These are the activations of a small neural network, seen along a few directions. Each row is one input.
In each table, some parts of the input vary, and every possible input appears once, in random order.
Descriptions start from the smaller parts, as in this example, which fits no table here: one of 6 places along a line, together with either a single point or one of 9 places along a line or (one of 2 separate values, together with one of 8 places around a ring).
Shared parts are said once, and a part with two or three values counts as separate values.
(in the rows, 128 means zero)

Other details of the inputs vary at random and push rows far along two fixed directions, the same in every table; ignore that.
To show where, the next rows are all for the same input, with only those details redrawn:
[128 136 132 133 213 114  92  99 108 129  88 129]
[179 134 119 120 174 116  98 148 123 119  83 133]
[ 91 111 152 125  95 112 132 118 137 150 140 131]

Table:
x1: [ 93 101 154 144  96 114 140 118 137 142 137 136]
x2: [128 142 122 152 217 125 100 100 116 122  95 123]
x3: [ 93 116 163 133  94 117 132 118 139 141 140 126]
x4: [117 118 130 117  91 195 160  92  84 135 185 137]
x5: [ 85 126 122 133 101 123 150 116 146 133 156 127]
x6: [120 108 123 109  94 194 165  86  85 140 186 138]
x7: [121 156 107 132 217 124 106 102 111 117 101 119]
x8: [126 155 130 143 212 120  91 104 104 125  91 122]
x9: [183 131 133 130 165 114 104 150 120 110  80 133]
x10: [ 80 141 133 129  96 126 141 125 135 134 153 119]
x11: [223 129 117 105  72 121 118 220 150 112  97 137]
x12: [ 88 127 139 126 100 115 141 121 140 147 152 122]
x13: [ 88 122 137 141 103 124 146 122 148 139 154 122]
x14: [119 152 106 147 221 133 110 102 118 109 103 119]
x15: [121 162 117 140 220 130 105 100 112 108 101 113]
x16: [131 129 135 136 205 108  97 102 102 127  84 135]
x17: [ 79 130 118 139 102 131 150 123 147 123 160 113]
x18: [226 141 107 108  78 126 133 221 161 104 111 123]
x19: [225 116 110 114  74 125 129 217 164 110 102 138]
x20: [ 80 133 121 125 100 122 147 122 139 131 158 112]
x21: [119 105 121 125  98 200 169  88  96 132 189 138]
x22: [ 94 116 138 138  97 115 140 114 144 146 148 131]
x23: [179 160 110 126 178 124 101 159 122 110  92 122]
x24: [179 135 128 128 163 113  98 155 113 113  78 137]
x25: [227 130  92 109  78 121 137 217 165 108 114 136]
x26: [226 109 110 113  75 111 131 208 153 111  98 149]
x27: [ 77 142 127 131  96 126 142 127 135 127 158 111]
x28: [228 135 112 111  74 125 129 217 159 108 104 126]
x29: [ 81 139 130 132  98 128 147 122 142 122 159 107]
x30: [ 82 128 115 134 101 123 149 118 145 126 161 119]
x31: [158 129  97 127 212 195 129  65  65 114 140 143]
x32: [ 94 106 147 135  97 113 135 113 143 145 144 138]
x33: [ 91 121 144 129  96 114 136 118 137 151 144 125]
x34: [120 115 133 119  94 196 165  88  94 130 186 133]
x35: [ 91 111 152 125  95 112 132 118 137 150 140 131]
The inputs of x31 and x34 match in every part but one. If x25 is changed in the same way as x31 into x34, which row does it become?
Answer: x18
What do these inputs look like to the network?
Answer: one of 5 places around a ring, together with either a single point or one of 6 places along a line
Which other rows does x27 become when the place on the line of 6 takes its other values? List them by row number.
Answer: x8, x10, x11, x23, x24

Table:
x36: [ 61 120 136 141 164 109 122  76 126 143 132 128]
x37: [ 73 127 145 125 160 132 120  69 101 152 144 126]
x38: [148 145  83 113  78 163 164 161 142 108 168 115]
x39: [ 71 130 156 141 158 142 125  73 101 137 140 122]
x40: [ 94 106 148 136  33 117 162 147 169 148 169 126]
x41: [171 143 117 123 140 120 112 168 131 113  98 124]
x42: [177 140 119 129 137 120 117 168 136 101  97 124]
x43: [182 127 110 118 140 135 122 149 116 113 108 139]
x44: [ 71 126 147 134 159 133 124  71  99 145 140 130]
x45: [171 151 128 121 140 125 109 162 132 114 102 118]
x46: [ 85 110 141 113  43 110 152 142 152 152 160 127]
x47: [108  93 137 119  44 131 165 131 152 151 174 138]
x48: [175 136 108 121 140 113 116 163 134 112  96 133]
x49: [182 132 120 126 136 143 124 152 118 105 109 131]
x50: [185 123 109 124 143 138 126 146 129 120 113 141]
x51: [176 135 119 119 140 142 119 152 114 116 109 131]
x52: [ 74 119 145 150 160 138 127  69 106 138 142 131]
x53: [167 142 112 109 146 116 108 155 130 126 101 125]
x54: [138 133 131 113  88 115 128 157 141 138 130 127]
x55: [ 59 134 146 138 161 112 118  82 115 145 130 124]
x56: [174 131 103 115 142 110 116 161 135 114  96 132]
x57: [184 119 102 116 144 135 121 147 125 115 109 140]
x58: [102 116 152 117  43 139 152 133 132 151 170 128]
x59: [152 114 131 129  79 144 145 151 138 120 140 134]
x60: [155 115 133 131  83 144 148 149 144 126 142 132]
x61: [ 62 127 146 155 162 116 121  81 123 136 133 123]
x62: [183 125 114 131 139 142 127 148 129 118 114 135]
x63: [ 60 138 157 146 160 119 119  84 117 135 131 114]
x64: [145 115 117 121  94 113 139 156 159 134 131 132]
x65: [120 139 135 153 189 122 112 106 131 120 108 120]
x66: [ 62 124 141 148 163 112 121  78 124 141 132 129]
x67: [175 139 119 111 145 138 113 143 112 125 111 133]
x68: [178 129 109 107 147 135 117 148 116 120 107 134]
x69: [113 151 137 135 184 119 101 107 112 131 108 117]
x70: [122 125 121 128 184 130 115  92 101 127 115 134]
x71: [ 93 104 143 129  39 112 160 143 168 151 167 132]
x72: [117 138 133 150 186 122 108 108 125 114 106 122]
x73: [103 118 158 118  43 142 154 133 135 146 170 124]
x74: [121 132 130 141 181 137 116  96  98 122 116 130]
x75: [ 87 110 149 130  31 112 159 148 154 141 164 126]
x76: [122 125 124 138 184 135 115  92 106 126 118 138]
x77: [180 170  65 115 143 143 135 181 145  87 126 108]
The inputs of x50 and x71 match in every part but one. If x67 is changed in the same way as x50 into x71, which row does it become?
Answer: x54
The inputs of x75 and x74 match in every part but one. If x53 is changed in the same way as x75 into x74, which row does it become?
Answer: x37
What do these inputs look like to the network?
Answer: one of 2 separate values, together with either a single point or (one of 4 places along a line, together with one of 5 places along a line)
Start at x46 and move only the place on the line of 4, one step at a time. The first step leads to x55. Which rows follow, in order?
Answer: x41, x63
Which other rows does x56 become when the choice among 2 separate values takes its other values? List them by row number.
Answer: x70
Which other rows does x52 become when the choice among 2 separate values takes its other values? List them by row number.
Answer: x61
Which other rows does x39 become when the place on the line of 5 takes its other values? List them by row number.
Answer: x49, x59, x60, x73

Table:
x78: [206 101  93 118 167 167 131 125  91 110 114 160]
x79: [ 92 124 125 136 146 101 112  95 134 145 129 130]
x80: [ 56 122 138 175 213 106 114  61 111 130 123 132]
x81: [ 84  87 136 135  60 110 157 139 169 127 154 137]
x82: [ 88 125 149 146 161 118 121  95 147 128 124 126]
x83: [106 108 131 147 207 168 124  29  73 138 136 147]
x84: [200 137 112  93  87 111 106 204 143 125 101 124]
x85: [120 100 152 119 107 174 147  90  97 151 168 141]
x86: [201 127 119 116 110 123 119 202 166 103  98 123]
x87: [172 133 123 117  83 119 129 196 153 136 114 131]
x88: [ 81  96 144 126  31  99 166 129 170 152 163 126]
x89: [145 160 132 120 214 105  91 120  99 108  71 116]
x90: [189 139  99 138 161 116 109 161 136 116  79 139]
x91: [205 151  59 122 163 171 138 148 122  88 124 121]
x92: [ 28 113 183 130  39 114 151 108 146 141 170 117]
x93: [161 112 124 145  57 112 144 174 166 123 134 132]
x94: [149 123 132 114  95 105 141 156 161 134 123 127]
x95: [ 82 144 153 165 213 112 102  79 112 136 117 113]
x96: [136 129 154 128  27 112 146 183 145 124 145 124]
x97: [117 126 107 131 195 100 101 108 121 129 103 139]
x98: [122 150 142 153 203 118  92 109 106 122  94 113]
x99: [ 73 115  98 129  90 160 180  98 125 126 196 125]
x100: [215 154  75 101 106 178 147 192 133  97 144 116]
x101: [ 32 107 176 120  42 103 156 106 145 167 169 109]
x102: [ 73 105 165 125  32 121 149 141 162 143 156 114]
x103: [ 64 118 128 144 217  95 116  62 114 133 109 128]
x104: [184 146 122 148 178 117 107 151 138 113  95 129]
x105: [133 123 139 112 101 104 134 154 151 138 125 116]
x106: [194 124 120 121 199 176 118  93  86 122 114 150]
x107: [195 140 114 120  99 119 128 194 158 126 103 143]
x108: [202 137 109  97 104 108 107 200 152 127 106 129]
x109: [ 58 136 130 122  63 174 167 103 118 140 202 106]
x110: [128 115 154 113 101 170 138  98  77 133 154 142]
x111: [145 164 125 117 202 107  77 124  97 116  81 124]
x112: [ 67 176 121 138 217 168 120  51  67 107 147 110]
x113: [ 65  98 148 149  85 114 145 102 163 135 150 127]
x114: [147 160 131 127 159 116 102 148 108 117  86 130]
x115: [ 36 111 165 124  41 101 152 102 160 175 188 131]
x116: [ 34 146 160 153 203 117  99  57  94 158 113 116]
x117: [180 127 126 118 198 179 103  97  65 123 104 137]
x118: [193 118  93 122  98 112 133 203 154 115  99 151]
x119: [220 151  72 103  99 176 156 187 143  97 147 123]
The inputs of x98 and x93 match in every part but one. If x101 is changed in the same way as x98 into x93, which row does it become?
Answer: x88
The inputs of x118 and x116 match in every part but one. If x78 is changed in the same way as x118 into x116, which row does it become?
Answer: x117
What do these inputs look like to the network?
Answer: one of 6 places along a line, together with either one of 2 separate values or one of 5 places around a ring
Which other rows does x112 become when the choice among 2 separate values takes its other values? List them by row number.
Answer: x110
Which other rows does x109 become when the choice among 2 separate values takes its other values? List them by row number.
Answer: x117
Start at x81 and move only the place on the line of 6, one step at a time. The first step leads to x113. Which rows follow, in order?
Answer: x82, x86, x102, x92
Start at x96 and move only the place on the ring of 5, one step at a time. The first step leads to x92. Which rows follow, in order?
Answer: x89, x111, x114

Table:
x120: [189 155 110 122 142 128 112 178 131 101  98 118]
x121: [211 135 100 112 152 162 121 152 103 108 110 138]
x122: [123 110 136 120  92 119 136 135 135 141 136 136]
x123: [112 116 145 120  94 118 134 126 132 144 139 133]
x124: [202 122 112 130 154 129 116 157 132 111  91 139]
x125: [108 132 119 140 164 122 123 108 130 124 123 127]
x126: [123 128 116 119  93 159 154 126 123 125 165 124]
x127: [ 98 138 120 137 175 118 118 101 122 129 121 123]
x128: [111 129 128 121  81 117 143 144 148 134 147 123]
x129: [121 107 137 129 104 122 134 125 134 138 134 137]
x130: [116 121 154 124  78 127 135 137 131 138 139 127]
x131: [ 77 142 139 137 148 121 122 101 124 136 135 115]
x132: [119 120 148 120  88 124 132 137 133 142 136 129]
x133: [ 83 138 127 160 227 125 112  65 113 123 116 122]
The inputs of x120 and x130 match in every part but one. If x128 is changed in the same way as x120 into x130, which row does it become?
Answer: x123
What do these inputs look like to the network?
Answer: one of 2 separate values, together with either a single point or one of 6 places along a line
